These are the activations of a small network on made-up records, seen along a few directions, one row for each record.
Each row is followed by the record's values for the fields K, L, U, D, T.
A field that a record lacks is written absent.
The largest differences between rows may come from other fields.
In the rows, zero is written as 500.
Strong random noise was added to every row along 13 fixed directions; ignore it. To show where, here is one row again and again, with new noise each time:
[718 577 418 528 480 451 320 320 568 407 431 503 589 539 544 252 597 536
 543 351 457 637 493 482 416 324 660 559 685 302 902 610]
[451 483 536 344 266 479 581 581 845 453 380 497 414 591 572 594 302 342
 357 506 396 618 529 488 763 584 292 297 261 487 342 560]
[472 589 384 382 308 547 379 555 734 614 517 490 753 491 590 587 352 500
 440 322 699 378 449 405 431 456 397 635 555 574 744 725]
[633 710 461 397 436 409 348 569 689 661 348 641 224 477 586 376 552 539
 518 799 380 617 688 414 306 380 576 284 653 515 697 450]
[605 682 553 649 557 537 285 448 517 500 605 464 825 473 708 366 514 483
 685 297 615 512 483 571 488 382 617 771 578 404 791 662]
[493 491 420 330 273 595 541 482 486 491 411 651 408 680 528 621 544 518
 587 571 379 499 457 535 467 308 678 486 500 472 579 495]
[680 627 198 164 233 477 452 630 718 665 439 538 464 463 542 425 425 306
 348 382 469 382 617 284 293 316 375 565 703 692 899 680]
[862 507 448 471 406 492 428 618 302 440 677 520 357 283 406 305 641 227
 441 611 545 453 679 352 506 613 582 697 649 489 662 498]
[613 545 345 646 628 250 429 596 530 540 632 577 347 163 413 428 520 122
 489 502 535 335 643 445 580 545 396 662 551 746 469 726]
[467 646 310 460 371 191 642 506 671 351 542 598 259 498 414 561 563 443
 643 557 489 321 589 811 375 684 470 413 346 845 363 537]
[505 545 538 782 704 645 465 307 289 534 630 353 612 309 459 560 465 525
 628 548 642 236 519 452 377 485 668 753 614 665 520 695]
[324 519 658 474 333 555 359 220 683 719 289 532 503 508 668 945 366 737
 724 567 947 311 200 614 405 736 705 526 412 450 401 566]
[538 553 574 615 373 440 434 377 846 308 290 580 334 715 486 460 434 553
 443 758 330 771 576 593 707 527 660 132 431 303 489 596]
[707 736 871 147 264 368 468 811 481 700 710 306 723 796 655 374 791 412
 572 462 587 371 664 376 696 324 491 645 511 376 550 728]
[576 512 754 453 311 971 476 346 595 538 267 391 501 631 789 613 207 500
 493 658 410 710 476 407 627 500 673 408 417 247 543 415]

[777 542 317 340 199 279 539 609 654 387 458 647 461 660 425 356 542 149
 379 396 447 525 557 530 613 444 559 536 579 478 762 712] : K=k1, L=l2, U=u1, D=d1, T=t2
[633 559 546 738 639 601 294 402 459 652 512 394 577 172 570 479 381 312
 539 551 745 358 501 381 440 582 583 765 663 551 609 691] : K=k1, L=l2, U=u2, D=d3, T=t1
[526 324 351 464 400 569 590 636 358 341 589 664 389 453 412 517 496 309
 392 517 350 543 489 507 668 488 479 556 435 485 429 415] : K=absent, L=l2, U=u2, D=d3, T=t1
[699 612 501 278 323 666 557 308 624 644 170 423 186 508 770 527 284 361
 543 591 355 524 569 478 316 497 606 417 560 590 642 404] : K=absent, L=absent, U=absent, D=absent, T=absent
[489 474 387 518 582 453 426 519 426 344 595 541 639 453 489 296 590 728
 493 318 457 652 468 548 359 483 394 497 530 414 645 281] : K=absent, L=l3, U=u2, D=d2, T=t1
[500 487 618 547 500 485 476 605 421 514 528 617 475 475 680 575 424 308
 571 439 489 512 468 586 699 475 555 648 420 500 406 497] : K=k2, L=l3, U=u1, D=d1, T=t2
[503 628 646 517 616 461 327 747 499 752 569 551 443 249 551 386 591 498
 515 753 602 623 651 315 423 540 330 432 513 468 450 334] : K=k1, L=l1, U=u2, D=absent, T=absent
[577 442 412 358 490 534 491 624 406 566 507 626 527 451 625 426 479 353
 454 328 422 605 432 401 556 379 408 602 521 369 629 346] : K=absent, L=l2, U=u2, D=d2, T=t1
[548 226 666 517 524 476 444 386 467 507 340 524 384 501 449 473 520 455
 334 520 385 736 388 241 792 341 491 395 501 161 401 503] : K=k1, L=absent, U=absent, D=absent, T=absent
[547 467 328 240 141 571 605 419 599 424 315 671 478 762 702 631 422 301
 631 238 347 570 317 701 538 334 630 579 383 458 648 477] : K=k1, L=absent, U=absent, D=absent, T=absent
[428 315 324 424 505 454 494 514 200 428 601 689 439 554 322 606 850 468
 685 435 410 389 377 551 574 254 732 703 561 458 470 553] : K=absent, L=l1, U=u1, D=d1, T=t2
[625 497 153 382 287 523 610 483 588 390 376 663 222 566 495 538 378 218
 430 502 270 431 560 587 470 399 633 481 586 711 685 591] : K=absent, L=l1, U=u2, D=d3, T=t2
[512 280 419 611 521 705 643 449 229 230 605 447 354 368 301 489 494 389
 431 611 341 516 544 485 578 611 532 539 457 576 339 381] : K=absent, L=l3, U=u2, D=d3, T=t2
[256 494 388 362 239 623 595 730 588 353 607 680 663 535 633 670 348 651
 568 401 542 619 397 747 424 682 259 503 180 583 419 152] : K=k2, L=absent, U=absent, D=absent, T=absent
[422 203 437 384 307 353 747 177 566 354 271 381 440 775 123 674 490 709
 242 431 551 374 287 390 534 479 517 262 499 425 380 696] : K=k1, L=l1, U=u2, D=d2, T=t1
[397 403 430 258 305 621 722 496 431 418 578 391 488 605 340 682 565 533
 521 453 536 284 410 547 480 595 465 509 351 613 307 488] : K=k1, L=l2, U=u2, D=d3, T=t1
[353 412 684 402 346 831 515 636 237 489 600 531 677 637 518 603 533 795
 474 667 509 612 444 432 473 433 576 519 448 318 478 254] : K=absent, L=l1, U=u1, D=d3, T=t2
[634 334 504 822 652 219 472 171 411 385 420 526 144 382 284 575 578 257
 540 620 598 287 453 587 737 678 844 543 594 522 333 785] : K=absent, L=l3, U=u1, D=d3, T=t1
[724 524 660 474 523 293 424 338 608 451 326 364 220 533 567 319 637 362
 554 583 325 606 622 526 652 456 636 359 547 387 500 612] : K=absent, L=l3, U=u1, D=absent, T=absent
[483 539 384 456 572 483 620 663 535 351 638 375 507 379 421 247 452 554
 326 437 306 628 687 466 371 581 124 368 426 690 467 287] : K=absent, L=l3, U=u2, D=d3, T=t2
[610 568 758 608 621 419 735 421 343 531 499 335 246 639 454 493 549 360
 526 735 311 338 673 506 625 472 645 386 462 635 157 610] : K=k1, L=l1, U=u2, D=d2, T=t1
[573 323 363 264 365 297 505 548 490 514 341 776  55 506 313 514 673 546
 352 720 411 637 451 400 487 527 538 236 571 351 463 285] : K=absent, L=l2, U=u2, D=d1, T=t2
[611 454 740 359 205 735 605 570 407 383 612 240 512 685 408 604 495 546
 346 775 564 350 634 390 620 679 645 482 503 488 402 613] : K=absent, L=l1, U=u1, D=d1, T=t2
[663 388 443 486 486 629 605 387 416 294 475 306 317 403 292 306 425 641
 180 629 403 602 638 307 374 706 429 308 630 470 572 328] : K=absent, L=l1, U=u2, D=d1, T=t2
[527 511 353 547 642 434 567 666 264 518 671 605 366 238 445 446 558 307
 533 557 373 362 627 509 388 427 428 654 518 762 429 426] : K=absent, L=l2, U=u1, D=d2, T=t1
[221 571 512 443 552 383 428 495 761 610 431 502 524 427 577 583 448 839
 532 455 586 529 436 549 287 570 256 314 398 633 403 379] : K=k2, L=l3, U=u1, D=absent, T=absent
[686 634 774 563 595 359 428 518 469 522 480 454 368 428 638 259 603 442
 576 616 456 720 619 512 531 592 523 420 458 347 451 325] : K=k1, L=l1, U=u1, D=d1, T=t2
[520 561 662 617 459 465 428 685 393 473 642 610 416 612 440 567 630 553
 531 882 518 435 656 564 634 505 736 437 552 521 363 582] : K=absent, L=l3, U=u2, D=d1, T=t2
[481 779 275 674 627 211 401 810 664 572 731 679 634 440 547 408 523 197
 587 361 552 295 653 646 517 333 426 708 592 863 636 837] : K=k1, L=l3, U=u2, D=d3, T=t2
[263 383 377 596 695 585 545 366 500 569 450 527 573 348 425 614 451 619
 568 396 537 516 319 486 352 482 367 467 414 553 408 386] : K=k1, L=absent, U=absent, D=absent, T=absent
[524 297 371 431 422 611 460 795 482 419 663 583 628 286 375 416 378 362
 146 402 513 650 519 211 658 607 162 585 475 391 538 394] : K=absent, L=l2, U=u1, D=d2, T=t1
[686 565 317 583 476 489 551 337 600 362 432 464 436 579 374 383 526 301
 520 509 416 500 580 589 467 536 673 451 586 541 668 663] : K=absent, L=absent, U=absent, D=absent, T=absent
[449 572 385 551 543 649 476 571 380 591 573 552 470 499 529 588 451 475
 523 626 425 279 611 445 409 289 636 615 676 738 595 638] : K=absent, L=l3, U=u2, D=d3, T=t1
[487 547 408 537 474 337 527 495 671 523 471 509 335 392 423 580 457 388
 481 628 528 360 586 559 475 614 448 428 474 723 415 652] : K=absent, L=l2, U=u1, D=absent, T=absent
[617 405 278 464 230 580 552 621 562 353 525 660 461 374 464 531 310 153
 351 436 530 517 474 542 598 706 437 638 430 565 576 478] : K=k1, L=l2, U=u1, D=d3, T=t1
[475 518 460 658 555 532 714 378 500 197 532 362 461 652 391 433 394 607
 438 579 283 495 630 650 499 575 526 299 414 651 379 470] : K=absent, L=l3, U=u2, D=d2, T=t1
[342 454 527 520 474 625 563 469 629 519 431 384 560 407 555 645 206 568
 377 474 590 480 458 458 503 674 270 419 376 616 378 447] : K=absent, L=l3, U=u2, D=d1, T=t2

Here are new rows. What are their fields?
[575 530 601 626 402 463 447 351 489 440 409 635 495 524 620 533 519 453
 721 550 619 591 359 739 495 623 732 569 379 346 502 405] : K=k1, L=l2, U=u1, D=d3, T=t1
[359 469 717 722 817 656 482 655 469 603 567 413 512 227 683 521 284 306
 443 542 352 625 594 352 792 489 213 480 303 537 152 399] : K=k1, L=l3, U=u2, D=d2, T=t1
[555 699 619 554 522 360 415 336 606 491 402 515 461 706 722 512 570 624
 768 474 541 497 443 804 485 527 786 465 523 436 557 536] : K=absent, L=l1, U=u2, D=d1, T=t2
[657 428 519 440 518 284 635 560 174 452 647 502 175 497 216 423 887 358
 533 701 398 325 660 440 530 464 649 531 583 613 326 521] : K=k1, L=l3, U=u1, D=absent, T=absent
[313 589 616 320 327 486 550 553 579 754 446 500 501 652 691 855 410 520
 651 514 648 178 420 614 503 453 575 567 401 720 333 646] : K=absent, L=l3, U=u1, D=d3, T=t1
[525 457 552 565 580 266 566 282 640 384 429 346 388 398 452 458 491 460
 525 384 579 519 448 632 561 806 367 401 337 511 315 495] : K=absent, L=absent, U=absent, D=absent, T=absent
[337 639 631 347 412 604 434 817 693 633 446 657 607 780 722 494 440 730
 438 663 291 804 565 436 582 240 424 240 453 312 574 330] : K=absent, L=l2, U=u1, D=d1, T=t2
[480 392 256 491 303 438 405 585 840 511 295 819 177 563 320 652 320 429
 168 830 462 579 513 364 662 561 591 171 638 467 543 637] : K=absent, L=l2, U=u2, D=d3, T=t1
[590 762 598 388 285 499 585 774 680 394 733 288 909 741 568 317 521 483
 495 384 606 522 670 616 504 631 315 528 360 524 615 566] : K=k1, L=absent, U=absent, D=absent, T=absent
[513 501 275 376 228 198 494 434 573 474 473 724 277 580 284 733 708 509
 641 618 800 223 406 740 365 762 736 513 551 636 491 608] : K=absent, L=absent, U=absent, D=absent, T=absent
[471 328 751 489 377 595 562 319 543 383 517 285 734 577 538 703 437 392
 572 252 825 480 249 625 866 905 480 641 191 233 233 559] : K=absent, L=absent, U=absent, D=absent, T=absent
[731 231 425 451 217 425 393 519 436 312 386 888 294 578 415 516 671 128
 519 538 490 782 338 594 902 590 772 557 465  52 544 419] : K=absent, L=absent, U=absent, D=absent, T=absent
[564 506 531 436 550 406 409 630 475 768 501 553 442 403 473 516 609 331
 506 598 613 421 542 322 544 450 485 564 607 482 496 599] : K=absent, L=absent, U=absent, D=absent, T=absent
[428 611 356 704 421 462 338 333 668 413 454 713 646 671 600 688 471 472
 767 427 645 419 350 849 552 498 862 637 533 506 666 759] : K=absent, L=absent, U=absent, D=absent, T=absent
[420 459 460 557 612 423 563 726 571 518 519 590 228 195 429 474 380 243
 331 685 324 583 672 413 627 622 180 361 367 667 212 391] : K=absent, L=l2, U=u1, D=d2, T=t1
[443 261 498 320 354 636 521 688 292 621 450 766 255 490 484 711 597 196
 505 647 284 566 451 372 801 271 578 573 455 398 312 431] : K=absent, L=l1, U=u1, D=absent, T=absent
[336 695 813 525 676 502 614 389 741 644 388 189 635 723 758 556 312 627
 553 424 408 475 510 565 627 415 391 321 348 549 289 655] : K=absent, L=l2, U=u2, D=d1, T=t2
[378 757 442 693 374 813 501 947 621 524 722 693 694 663 536 651 320 300
 525 916 424 466 780 587 631 459 611 480 455 737 489 656] : K=absent, L=absent, U=absent, D=absent, T=absent
